Each row below holds a small network's activations on one input, seen along a few directions.
In each table, some parts of the input vary, and every possible input appears once, in random order.
Descriptions start from the smaller parts, as in this example, which fits no table here: one of 6 places along a line, together with either a single point or one of 11 places along a line or (one of 3 separate values, together with one of 5 places around a ring).
Shared parts are said once, and a part with two or three values counts as separate values.
(in the rows, 128 means zero)

Other details of the inputs shift rows strongly along two fixed directions, in all tables alike. That doesn't count.

Rows:
x1: [139 203 169 163 166 176 102 150 150 119 111 172 133]
x2: [119 149 141 113 172 110 135 125 135 148  94 111 141]
x3: [126 180 142 158 142 154 132 149 154 117 114 167 123]
x4: [135 141 171 135 180 121 148 119 125 116  95 111 121]
x5: [119 168 172 116 223 119 136 120 137 138  72  93 141]
x6: [138  68  87  97  50 110 104 136 103 143 205 123 145]
x7: [133 161 140 136 160 128 147 130 134 128  95 113 117]
x8: [141 144 156 140 153 122 144 129 126 128 116 115 127]
x9: [148 172 138 152 118 160 100 133 149 125 132 165 131]
x10: [120  55 108  87  96  94 152 107 100 156 135  42 142]
x11: [135  88 103 129  70 126 126 108 114 116 150 115 127]
x12: [128 176 175 161 202 164 131 130 145 107  88 134 122]
x13: [168 212 176 181 149 163 104 145 148 111 137 205 119]
x14: [128 114 113 115  90 113 108 151 128 137 162 135 114]
x15: [118 149 126 123 150 132 138 133 143 139  89 109 126]
x16: [151  83 100 123  58 122 105 137  95 113 210 177 123]
x17: [118  73 109  94 108  94 153 115 115 161 120  63 137]
x18: [127 110 113 134 108 140 115 120 115 119 153 150 130]
x19: [117 117  97 129  68 133 101 140 130 138 164 159 151]
x20: [118 144 166 124 209 114 174 119 131 139  64  67 128]
x21: [130 155 167 134 212 122 138 113 126 117  89 130 120]
x22: [111 113 122 128 128 136 151 123 135 119 111 120 123]
x23: [161 143 117 152  78 137  90 126 117 110 187 217 118]
x24: [124  58 121  91 127 113 146 120 105 151 141  43 138]
x25: [138  81 131 119 122 122 145 132 108 133 156  82 134]
x26: [132  79 141 113 143 119 148 123 105 121 131  81 123]
x27: [117 108 104 118 115 123 156 125 135 136 116  96 123]
x28: [142 195 165 157 151 144 113 166 144 109 138 190 105]
x29: [ 92 113 110 106 151 116 138 123 142 146  97  81 146]
x30: [125  83 107 122 104 120 144 105 122 134 128  70 139]
x31: [103  76  88 105  84 117 142 124 127 148 132  81 139]
x32: [115 148 114 116 141 126 124 132 147 142 106 132 134]
x33: [138 128 128 137  75 122 107 151 122 104 177 189 103]
x34: [162 208 173 172 144 147 110 151 146 106 122 233 107]
x35: [129 106  86 139  36 140 103 132 115 120 199 198 126]
x36: [164 134  96 140  25 129  70 139 124 129 212 213 142]
x37: [148 151 116 152  90 148  95 121 128 110 162 201 123]
x38: [130 157 130 152 102 155 107 147 141 130 139 168 140]
x39: [101 111 110 119 148 126 147 117 129 121 109 117 124]
x40: [118 108 109 109 115 125 116 107 131 140 124  96 149]
x41: [118 104 130 131 130 136 146 121 125 129 122  79 140]
x42: [100 136 133 118 204 121 157 111 130 122  65  99 118]
x43: [133 104  89 114  85 107 121 117 112 124 154 155 114]
x44: [143  75  95 115  46 114 112 116 109 145 178 112 137]
x45: [168 168 151 168 111 148 100 138 131 105 155 202 116]
x46: [123 102 108  98 117 111 142 120 125 145 107  76 128]
x47: [121 145 140 152 142 148 140 140 142 122 117 130 134]
x48: [131 130 129 130 134 113 130 120 119 127 131 161 120]
x49: [112  84 120  99 144 100 165 101 115 130  86  53 118]
x50: [119 153 126 106 167 116 127 121 141 141  92 107 134]
x51: [113  92  97 111  86 125 112 122 119 145 151 102 155]
x52: [114 165 166 129 218 130 129 138 132 111 100 149 106]
x53: [110 157 168 148 210 153 153 127 143 115  69 109 125]
x54: [129 170 130 127 126 127  90 161 140 128 158 187 120]
x55: [101  95 121 106 158 109 170 110 127 126  79  59 118]
Description of these inputs: one of 5 places along a line, together with either one of 2 separate values or one of 9 places around a ring.
Question: Changing only the place on the line of 5 turns x22 into x3. The same change can be made to x12. Which row results?
Answer: x41
Question: Changing only the place on the line of 5 turns x37 into x30. The same change can be made to x23. Which row results?
Answer: x13
Question: A walk changes only the place on the line of 5. It starts at x52 and steps to x33. List the rest of the walk in order.
Answer: x28, x14, x54
Question: List by row number the other rows that have the place on the line of 5 in common with x36.
Answer: x2, x5, x6, x19, x29, x32, x40, x50, x51, x54
Question: A walk changes only the place on the ring of 9. It starts at x44 and steps to x10. List the rest of the walk in order.
Answer: x17, x46, x15, x31, x38, x1, x9
Question: Which other rows does x26 become when the choice among 2 separate values takes its other values? List them by row number.
Answer: x33
